These are the activations of a small neural network, seen along a few directions. Each row is one input.
Each table varies a few parts of the input and shows all the possible inputs, shuffled.
Descriptions start from the smaller parts, as in this example, which fits no table here: ring(8) and (point or (values(2) and line(4)) or ring(11)).
Shared parts are said once, and a part with two or three values counts as separate values.
(in the rows, 128 means zero)

Other details of the inputs vary at random and push rows far along two fixed directions, the same in every table; ignore that.

Table:
r1: [117 129 125 131 135 123 126 131 125 129 120 126 135 132]
r2: [129 120 127 132 141 134 132 129 124 125 127 124 123 130]
r3: [120 124 133 135 131 122 131 127 118 136 124 130 131 127]
r4: [121 127 124 129 140 128 132 134 130 125 122 119 130 134]
r5: [117 130 125 129 136 125 125 127 122 129 123 126 136 132]
r6: [121 127 124 128 140 131 130 131 128 124 124 119 132 134]
r7: [193 164 133 124  97 115 127  93 177 126 143 127 124 127]
r8: [122 127 123 126 140 124 135 137 130 127 120 119 131 133]
r9: [127 118 136 133 136 129 125 127 119 124 129 133 124 124]
r10: [187 168 141 130  96 115 123  94 169 128 143 135 123 119]
r11: [119 122 123 123 129 120 119 127 121 124 127 125 135 135]
r12: [123 124 124 125 136 129 126 131 125 120 128 118 133 137]
r13: [183 170 141 132  99 117 129  94 171 132 140 138 121 115]
r14: [118 129 125 128 134 119 129 134 124 131 116 125 135 131]
r15: [119 122 134 131 131 126 126 123 116 133 129 132 132 132]
r16: [119 124 133 132 132 124 129 124 116 136 127 130 132 127]
r17: [129 118 129 130 139 135 130 128 124 122 127 126 123 133]
r18: [121 124 125 126 138 131 129 129 127 120 126 122 132 137]
r19: [121 125 133 132 130 118 134 131 116 137 120 129 130 125]
r20: [131 119 125 131 140 127 139 136 126 127 122 125 123 127]
r21: [129 119 126 134 141 131 135 133 126 125 125 125 122 129]
r22: [124 120 122 121 134 126 125 131 126 120 129 118 133 135]
r23: [128 119 134 137 137 126 131 131 121 127 124 132 124 119]
r24: [119 127 124 126 132 124 120 128 120 125 127 125 137 136]
r25: [129 119 134 135 135 122 134 134 120 128 121 131 124 117]
r26: [130 112 134 129 131 124 119 130 119 124 130 130 124 123]
r27: [131 117 127 130 137 133 127 130 122 122 130 123 124 133]
r28: [ 77 146 101  83  31 211 127 187 140 155 160 168  99  88]
r29: [117 127 126 127 134 126 123 126 122 125 125 129 137 136]
r30: [121 122 132 130 129 123 124 125 113 132 131 129 132 131]
Each input here is: ring(5) and line(6).
Question: The inputs of r1 and r29 match in every part but the line(6) part. If r4 is changed in the same way as r1 into r29, which row does it become?
Answer: r18

Table:
r31: [131 129 133 125 119 128 123 124 129 131 133 131 127 125]
r32: [133 133 132 132 128 133 135 128 130 130 129 131 122 124]
r33: [131 128 129 124 118 127 123 126 130 131 133 133 125 124]
r34: [137 127 129 129 125 130 127 130 131 124 129 131 123 123]
r35: [ 42  65 116 126 163 172 131 189  61 125 118 132 119 122]
r36: [128 133 131 128 120 124 129 130 129 132 125 134 127 122]
r37: [130 130 130 127 117 122 129 130 128 132 128 131 127 123]
r38: [134 129 131 131 129 134 130 126 132 128 129 131 124 123]
r39: [129 132 130 129 121 124 126 128 129 129 127 135 129 123]
r40: [128 133 120 116 126 132 127 131 141 119 129 120 131 136]
r41: [127 137 122 121 123 127 122 128 132 127 131 122 135 132]
r42: [131 131 130 127 119 125 124 127 128 128 129 134 127 124]
r43: [125 138 122 123 122 126 127 129 133 131 129 121 135 131]
r44: [130 129 128 127 118 124 129 127 130 134 130 131 126 123]
r45: [137 126 129 127 123 130 127 133 131 126 130 131 122 124]
r46: [148  92 154 163 206  57 125  87  91 115 103  96 154 160]
r47: [ 35  76 106 120 158 165 129 189  69 131 112 127 128 136]
r48: [127 133 133 128 122 127 129 125 129 134 128 133 128 123]
r49: [132 129 131 126 119 123 124 129 128 129 130 132 127 125]
r50: [130 131 133 129 120 126 131 125 127 134 132 131 128 126]
r51: [129 130 132 128 121 129 124 121 128 129 131 132 128 125]
r52: [138 125 128 127 126 130 126 128 132 127 132 129 121 124]
r53: [123 139 120 127 124 132 127 126 135 129 126 128 133 139]
r54: [157  90 157 165 215  61 124  85  94 107 107  94 148 163]
r55: [136 128 127 128 121 129 133 134 131 129 128 130 123 122]
r56: [126 135 119 122 122 128 131 127 134 133 127 124 134 139]
r57: [134 129 128 130 129 130 133 129 132 130 127 131 121 121]
r58: [128 131 129 128 122 127 126 125 130 131 129 135 128 122]
r59: [137 126 131 127 124 135 127 128 132 128 134 129 121 124]
r60: [137 126 127 128 125 133 127 127 132 126 132 131 121 123]
r61: [126 137 120 123 129 131 129 131 143 120 126 122 132 135]
r62: [133 131 131 130 128 133 133 128 132 130 128 130 122 122]
r63: [135 131 129 129 125 130 133 133 132 129 125 132 122 121]
r64: [128 132 130 128 122 125 129 126 130 134 127 134 126 121]
r65: [128 132 132 129 122 129 126 123 130 131 130 134 129 123]
r66: [127 135 134 129 122 128 131 125 128 134 129 134 128 124]
r67: [136 130 131 130 124 132 135 127 130 131 133 128 123 126]
r68: [136 130 129 130 125 130 130 130 133 126 126 133 124 122]
r69: [129 131 133 129 121 130 126 121 127 129 133 134 128 127]
r70: [127 133 133 131 123 129 128 123 128 131 131 136 130 125]
r71: [137 128 129 132 130 129 129 125 133 127 128 131 123 123]
r72: [128 134 119 117 126 129 133 131 142 124 128 119 133 134]
r73: [134 129 132 130 126 136 130 125 130 126 134 130 122 126]
r74: [123 142 123 126 125 129 123 129 135 128 129 125 136 131]
r75: [136 127 130 130 127 135 127 125 131 126 132 129 122 124]
r76: [127 135 119 120 122 131 126 125 133 128 129 126 133 140]
r77: [131 129 130 128 122 125 123 122 129 129 131 132 127 124]
r78: [125 139 122 124 122 130 122 128 133 126 131 124 135 132]
r79: [130 130 134 127 120 128 125 123 127 131 134 132 127 127]
r80: [126 137 119 123 123 132 125 123 134 126 128 127 133 139]
r81: [137 127 126 129 125 129 133 129 132 131 131 128 121 122]
r82: [124 137 120 122 128 131 132 132 144 124 125 121 131 134]
r83: [137 127 130 131 126 129 133 126 131 130 131 126 123 125]
r84: [122 142 124 126 125 127 126 129 135 131 126 123 134 130]
r85: [127 134 119 119 127 132 127 130 140 118 128 120 132 136]
Question: What is each input in this table made of?
Answer: ring(5) and (values(3) or (values(2) and line(4)))
Question: The inputs of r31 and r65 match in every part but the ring(5) part. If r49 is changed in the same way as r31 into r65, which row does it become?
Answer: r39
Question: The inputs of r68 and r34 match in every part but the ring(5) part. If r58 is changed in the same way as r68 into r34, which row does it become?
Answer: r77
Question: List by row number the other rows that have the ring(5) part in common with r67.
Answer: r37, r43, r44, r46, r50, r55, r56, r72, r81, r83
Question: List by row number the other rows that have the ring(5) part in common with r48.
Answer: r32, r36, r47, r57, r62, r63, r64, r66, r82, r84

Table:
r86: [158 154 149 120  75 125 140 123 157 158 138 153 112  91]
r87: [148 168 129 109  65 123 127 135 154 152 136 151 124  99]
r88: [175 142 150 139 122  77 119  91 128 121 129 129 150 129]
r89: [166 143 126 114 101 129 151 130 181 136 131 125 113 112]
r90: [ 63 115 101  93 113 186 136 175 113 119 127 129 135 145]
r91: [177 132 157 163 175  47 108  70 127 113 103 124 160 138]
r92: [ 77 101  96 111 119 192 154 186 122 134 129 134 106 101]
r93: [ 91  85 114 118 166 136 127 165  90  97 116 107 133 138]
r94: [104  56 157 162 190 115 132 141  50 118 120 131 122 132]
r95: [143 170 132 106  69 145 118 125 157 141 158 155 122  92]
r96: [ 57 128 100  88 116 202 133 175 125 127 138 129 132 133]
r97: [182 145 125 129  95 153 148 132 169 117 154 135 100 116]
r98: [164 150 156 152 141  46 121  82 129 138 113 110 158 147]
r99: [ 61  96 133 134 154 132 109 148  69 136 128 121 147 127]
r100: [ 92  86 117 114 184 126 121 123  92 114 112 100 150 177]
r101: [179 140 162 158 141 112 127  92 133 125 119 148 118 116]
r102: [ 99  87 127 143 209  82 127 142  87 117  97  79 155 170]
r103: [104  69 129 155 218 108 129 138  94  92  90 104 128 141]
r104: [182 137 118 118  93 171 130 130 170 122 151 144  89 117]
r105: [ 94  83 123 130 166 152 138 153 107 110 123 108 113 119]
r106: [ 96  86 113 122 182 108 132 165  95 112 103 100 132 140]
r107: [141 177 114 111  61 142 129 127 156 154 144 157 124  95]
r108: [171 154 107 105  91 138 111 122 172 115 141 125 119 126]
r109: [ 70  91 125 151 179 103 120 135  57 143 104 111 158 145]
r110: [175 132 118 114 103 141 125 110 173 120 142 127 108 120]
r111: [ 86  93 122 144 217 104 123 128  95 101  84  99 156 182]
r112: [ 83 109  90 109 141 160 135 179 114 121 123 123 124 123]
r113: [169 159 153 130  93 153 132 109 145 142 158 151  95  94]
r114: [ 83  92 112 106 111 189 146 189 119 118 137 137 105 105]
r115: [ 60  89 130 135 136 126 116 156  64 131 125 130 150 134]
r116: [203 115 166 167 155  76 114  70 122 127 133 132 114 139]
r117: [134 186  94 106  89 157 143 126 180 146 135 129 129 141]
r118: [ 66 104 127 119 106 187 128 173 100 140 117 166 104  83]
r119: [160 165 119 108 115 135 127 119 170 110 146 117 122 122]
r120: [ 69 107 116 119  91 211 146 192  86 158 140 166  90  85]
r121: [104  83 123 146 221  97 117 143  87  86  89  99 146 152]
r122: [ 72  72 127 118 109 168 115 167  80 143 135 155 103  99]
r123: [136 186  97 116  82 159 137 132 174 142 140 119 129 130]
r124: [123 182 126 107  63 119 135 122 162 162 140 150 132 125]
r125: [182 133 158 163 155  71 135  69 132 139 117 121 137 122]
r126: [163 135 153 149 155  43 123  56 118 120 116 114 172 170]
r127: [188 141 138 152 157 112 139 101 163 101 122 120 110 133]
r128: [ 66 106 106 109 124 166 128 181 104 116 130 114 133 141]
r129: [145 158 143 149 125  90 105  94 143 132 118 135 158 137]
r130: [ 98  99 113 119 137 197 143 184 118 118 150 133  94 107]
r131: [184 128 151 148 144  54 100  69 124 121 125 119 145 143]
r132: [206 112 154 161 189  76 150  97 139 113 117 101 129 148]
r133: [175 154 151 133  80 138 143 124 143 151 139 156  98  98]
r134: [142 180 117 110  92 155 125 122 177 128 152 113 132 131]
r135: [121 184 123 117  64 138 119 111 171 146 134 165 133 123]
r136: [120 181 127 104  61 146 123 113 164 149 156 152 133 116]
r137: [101  90 104 133 145 182 154 179 107 126 128 132 102 115]
r138: [154 148 138 159 161  46 131  57 125 141 109 113 163 168]
r139: [157 151 147 123  64 138 134 119 155 142 149 159 113  93]
r140: [183 118 178 165 181  60 124  59 125 122 125 114 139 130]
r141: [137 186 111 118  90 151 120 129 187 122 131 125 129 133]
r142: [ 65 117 104 105 138 151 140 174 119 139 112 115 132 149]
r143: [ 79  85 106 117 158 146 108 156  89 116 121 102 138 156]
r144: [161 144 148 143 126  69  99  75 126 133 135 122 151 150]
r145: [135 163 129 114  76 116 111  91 148 145 144 146 131 136]
Question: What is each input in this table made of?
Answer: values(2) and line(5) and line(6)
Question: The inputs of r91 and r101 match in every part but the line(5) part. If r106 is changed in the same way as r91 into r101, which row does it become?
Answer: r132
Question: The inputs of r105 and r96 match in every part but the line(5) part. If r118 is changed in the same way as r105 into r96, which row does it become?
Answer: r135
Question: Which other rows does r145 become when the line(6) part takes its other values? List them by row number.
Answer: r124, r126, r135, r136, r138
Question: Which other rows does r122 become when the line(6) part takes its other values? List them by row number.
Answer: r86, r118, r125, r139, r140
